Each row below holds a small network's activations on one input, seen along a few directions.
Each table varies a few parts of the input and shows all the possible inputs, shuffled.
A made-up example of a description, with smaller parts first: one of 6 places along a line, together with either a single point or one of 9 places along a line or (one of 3 separate values, together with one of 8 places around a ring).
Shared parts are said once, and a part with two or three values counts as separate values.

Other details of the inputs vary at random and push rows far along two fixed directions, the same in every table; ignore that.

Rows:
R1: -7.3	-3.2	40.4	23.6	18.9	-6.1	22.0	51.6	-15.3	13.1	-19.8
R2: -19.8	7.0	-9.8	10.0	-13.0	0.2	16.2	-10.3	1.4	-8.9	4.7
R3: 19.0	-53.7	-22.6	-12.3	23.3	-54.4	-20.9	-41.5	-3.3	40.2	14.9
R4: 16.3	-36.6	16.0	-9.8	59.4	-26.8	-26.0	20.3	2.8	73.4	-32.9
R5: 9.8	1.6	-16.7	4.5	-7.4	9.5	-7.0	7.8	0.9	-24.4	13.9
R6: -28.7	15.2	-11.6	7.2	-11.1	6.0	6.7	-14.5	-18.2	-6.5	-1.7
R7: -2.9	2.2	4.9	5.1	-14.0	-13.2	8.8	-3.9	5.2	-25.7	13.4
R8: 0.9	9.3	-13.8	-4.8	-22.3	21.3	-7.1	-9.1	-12.2	-4.7	-2.5
R9: -9.6	1.0	6.2	3.6	-14.2	-3.9	11.2	-10.2	12.8	-13.0	20.1
R10: 5.5	-0.8	40.2	-2.0	32.2	15.3	7.0	56.3	-6.9	14.2	-23.4
R11: 11.7	1.5	-8.1	4.4	-21.9	7.6	0.3	0.5	12.0	-6.5	17.9
R12: -4.3	-44.2	-41.8	0.0	42.3	-57.0	-23.1	-31.4	-18.7	24.6	8.7
R13: 18.4	2.0	-9.8	6.8	-22.4	-1.8	-2.3	6.4	5.2	-19.8	11.2
R14: 12.3	2.5	2.4	7.7	-16.1	-7.4	7.0	-5.0	-0.8	-23.3	15.1
R15: 9.1	-0.3	-11.5	-1.1	-24.4	13.0	2.9	-4.0	9.7	-7.4	3.0
R16: -11.5	1.8	-1.8	2.8	1.5	-1.5	3.4	-2.7	0.9	-28.9	17.2
R17: -17.0	-4.8	52.0	0.9	13.4	15.8	14.1	37.5	-22.3	22.7	-32.3
R18: 3.5	2.1	-4.4	5.0	-0.8	4.4	1.6	-3.6	-5.4	-27.2	18.5
R19: 10.7	13.7	-4.2	-5.4	-13.3	-2.8	1.5	-1.5	9.6	-17.1	7.9
R20: -12.9	-1.3	2.6	-2.9	-16.9	1.2	13.7	-14.0	10.7	-13.5	5.7
R21: 0.7	21.7	-13.0	-4.5	-5.3	18.4	-8.2	-12.0	20.4	-3.8	-8.2
R22: 4.2	13.4	-2.8	-7.8	-13.6	6.6	4.3	-6.9	16.1	-4.3	14.6
R23: -6.4	19.8	-8.3	-17.8	-13.7	19.7	-4.0	-16.4	-7.4	-3.0	-5.2
R24: 4.7	-46.6	-29.4	-24.6	23.2	-42.7	-28.4	-52.3	-26.3	42.0	-5.5
R25: -7.7	30.5	-15.0	-10.3	-2.5	26.1	-18.1	-15.3	0.6	-1.3	-12.6
R26: 4.3	-11.0	51.2	7.1	7.9	17.1	24.4	42.2	-7.3	21.3	-27.6
R27: 1.9	10.6	-6.2	-13.1	-16.2	12.0	6.6	-11.7	14.5	-5.4	-0.1
R28: -0.3	24.5	-17.4	0.8	11.8	15.2	-18.1	-2.2	13.0	-18.2	0.1
R29: 11.3	13.9	38.5	9.7	26.0	12.5	-2.2	52.9	5.0	19.1	-32.6
R30: -15.9	8.2	-6.2	17.3	-10.4	-4.4	13.7	-6.9	3.2	-7.8	17.8
Each input here is: one of 5 places along a line, together with one of 6 places along a line.
Question: The inputs of R6 and R25 match in every part but the place on the line of 6. If R1 is changed in the same way as R6 into R25, which row does it become?
Answer: R29
Question: Start at R24 and move only the place on the line of 5, one step at a time. The first step leads to R26. Which rows follow, in order?
Answer: R3, R14, R18
Question: Start at R21 and move only the place on the line of 6, one step at a time. The first step leads to R27. Which rows follow, in order?
Answer: R15, R26, R20, R2
Question: Change only the place on the line of 5 in R16. List by row number the other rows that result.
Answer: R7, R9, R17, R20

Rows:
R31: 1.8	-20.9	-11.2	-13.4	29.9	-5.8	-23.4	-2.5	-16.3	28.4	-28.5
R32: -15.1	3.6	-42.8	4.3	13.2	-23.2	-17.3	-32.0	-3.2	-1.4	12.3
R33: -1.8	45.1	19.7	13.4	-51.3	41.1	28.4	18.0	17.7	-78.2	31.3
R34: 8.6	3.7	60.8	18.8	-1.3	25.2	32.0	71.3	15.5	14.2	-19.3
R35: 16.8	-3.0	-12.2	10.5	17.9	-7.2	-16.9	16.5	3.6	2.2	6.4
R36: 8.5	-16.4	59.3	-1.8	21.3	17.3	7.5	45.7	-5.2	54.4	-37.0
R37: -15.1	-8.1	8.4	5.1	23.2	-14.5	0.0	-0.4	-13.2	4.7	-0.9
R38: -15.8	-1.8	8.1	9.9	-0.5	-6.8	18.8	-1.5	10.1	14.6	-5.4
R39: 4.1	49.3	-58.3	-14.9	-59.7	14.3	-8.8	-71.0	31.7	-54.9	40.0
R40: 5.4	-32.8	2.8	4.5	-10.8	-16.5	7.4	0.5	-35.2	22.7	-9.2
R41: 23.3	-29.0	-40.2	-9.9	12.0	-41.3	-26.0	-40.4	3.9	-5.0	30.1
R42: -1.6	-34.1	-53.4	-32.9	11.1	-27.8	-28.0	-60.0	-6.3	23.9	9.9
R43: 13.1	-10.5	18.9	-12.7	35.9	-3.4	-16.1	28.7	-6.6	38.3	-40.6
R44: -32.2	55.1	40.1	19.0	-40.9	48.6	42.4	26.9	3.5	-64.1	11.0
Question: What do these inputs look like to the network?
Answer: either a single point or one of 5 places around a ring or (one of 2 separate values, together with one of 4 places along a line)
Question: Change only the choice among 2 separate values in R32. List by row number the other rows that result.
Answer: R35
Question: Start at R43 and move only the place on the ring of 5, one step at a time. The first step leads to R31. Which rows follow, in order?
Answer: R42, R36, R39

Rows:
R45: -40.0	17.2	-6.5	19.8	-7.6	-5.6	22.7	-15.0	-14.4	-38.3	21.6
R46: 30.7	-76.9	23.5	-13.2	89.0	-70.7	-26.1	37.1	-4.7	90.1	-40.4
R47: 17.7	-53.0	-34.4	-33.3	39.2	-56.6	-40.7	-47.3	6.9	64.7	-17.9
R48: -43.5	20.9	47.9	16.0	-1.8	31.8	33.7	31.2	-24.2	3.1	-25.9
R49: 9.0	0.0	1.5	7.4	-22.9	0.6	10.1	-5.2	9.3	-45.1	30.6
R50: 5.6	28.3	-74.6	-10.6	-30.6	-11.1	-28.3	-72.5	19.6	-55.9	51.0
R51: 4.9	11.3	48.4	26.2	8.1	20.8	24.9	63.8	17.0	-1.8	-5.5
R52: -3.5	7.1	-6.2	3.3	-46.3	9.9	14.8	-16.3	-3.7	-16.6	13.1
R53: -0.4	7.8	50.6	-7.4	-13.9	36.1	25.8	41.9	-7.2	1.0	-15.6
R54: 7.3	-1.8	51.1	31.0	-14.8	11.5	38.6	61.9	-11.6	-12.9	0.4
R55: 14.6	-42.2	-51.6	-32.9	47.0	-36.5	-53.1	-41.6	-17.7	60.0	-26.2
R56: 0.6	28.0	28.7	17.3	18.4	41.9	-1.2	64.9	-8.4	-6.6	-24.9
R57: -3.0	20.1	-67.1	-14.8	-44.4	-2.9	-12.8	-79.2	29.8	-27.1	41.5
R58: -0.2	33.1	-11.4	-8.8	-19.6	30.7	-8.4	-23.6	9.3	-14.5	-1.8
Question: What do these inputs look like to the network?
Answer: one of 2 separate values, together with either a single point or one of 6 places along a line
Question: The inputs of R48 and R45 match in every part but the choice among 2 separate values. If R52 is changed in the same way as R48 into R45, which row does it become?
Answer: R54
Question: Change only the place on the line of 6 in R56. List by row number the other rows that result.
Answer: R46, R49, R50, R51, R54
Question: Change only the choice among 2 separate values in R58. List by row number the other rows that result.
Answer: R50

Rows:
R59: 6.6	-13.5	-5.5	-2.0	4.9	-16.7	-2.7	-8.4	1.9	-5.8	13.8
R60: -1.9	-1.8	-14.9	-1.7	11.3	-9.1	-10.4	-9.5	2.7	0.3	1.5
R61: 0.1	-12.6	-11.2	2.8	-4.4	-10.9	-0.1	-9.4	-4.4	5.4	7.2
R62: 9.9	-0.4	-14.6	-9.8	-1.1	-0.5	-13.9	-14.5	6.5	10.0	-4.6
R63: 6.8	-14.9	-5.5	-0.9	2.9	-18.0	-0.8	-6.6	4.5	-6.4	12.5
R64: 11.3	1.4	-13.9	-12.2	1.4	-1.4	-15.6	-11.2	5.6	7.2	-4.9
R65: 8.4	-2.4	-14.9	-10.5	-1.8	1.4	-11.6	-13.5	8.4	12.7	-1.7
R66: -5.5	-0.2	-9.4	-16.2	0.5	3.6	-9.5	-22.0	-4.5	13.2	-9.9
R67: -14.3	-9.1	-5.2	-2.2	-2.9	-7.8	3.1	-16.6	-17.1	4.8	-1.2
R68: 5.1	-15.8	-4.6	0.6	-3.1	-17.3	3.2	-9.1	7.5	2.5	13.6
R69: -23.1	46.8	29.7	15.3	-44.5	45.9	38.6	15.5	6.4	-52.1	12.9
R70: 1.6	-10.0	-12.3	-0.1	3.1	-10.3	-5.9	-9.3	-9.8	-3.4	7.6
R71: 6.5	-13.8	-4.4	1.6	-2.8	-19.4	1.4	-10.2	6.3	-0.8	11.6
R72: 9.4	-0.4	-13.4	-13.3	6.9	1.8	-18.0	-11.4	1.3	4.5	-1.9
R73: -0.4	0.4	-14.2	-1.5	7.8	-11.7	-9.3	-10.7	3.9	2.7	0.9
R74: -17.3	1.3	-6.5	-4.6	6.8	-4.0	-1.1	-16.9	-6.1	8.0	-5.7
R75: 0.0	-13.3	66.9	12.3	42.2	12.1	15.5	78.6	-10.4	52.4	-44.8
R76: -15.1	56.3	14.7	20.3	-35.3	48.0	23.8	19.5	14.6	-46.0	7.6
R77: 7.9	-11.4	-4.2	-0.2	-1.1	-19.3	0.7	-7.1	5.4	-4.4	11.3
R78: 1.5	-11.9	-13.7	1.1	1.3	-12.0	-4.8	-8.4	-8.0	-3.2	6.1
R79: 9.9	-0.4	-15.4	-12.8	4.3	1.6	-17.3	-10.9	4.6	4.3	-3.8
R80: 3.1	-9.9	-12.2	1.2	-1.2	-14.8	-4.0	-9.2	-6.8	0.0	5.0
R81: -12.3	48.2	17.4	23.3	-46.2	47.0	29.8	21.8	4.3	-50.9	12.2
R82: 1.7	-12.4	67.6	9.4	51.1	11.7	9.0	79.7	-16.9	45.0	-45.4
Question: The inputs of R81 and R76 match in every part but one. If R80 is changed in the same way as R81 into R76, which row does it become?
Answer: R73
Question: What do these inputs look like to the network?
Answer: one of 4 places along a line, together with either a single point or one of 5 places along a line
Question: Start at R63 and move only the place on the line of 4, one step at a time. The first step leads to R78. Which rows follow, in order?
Answer: R60, R79
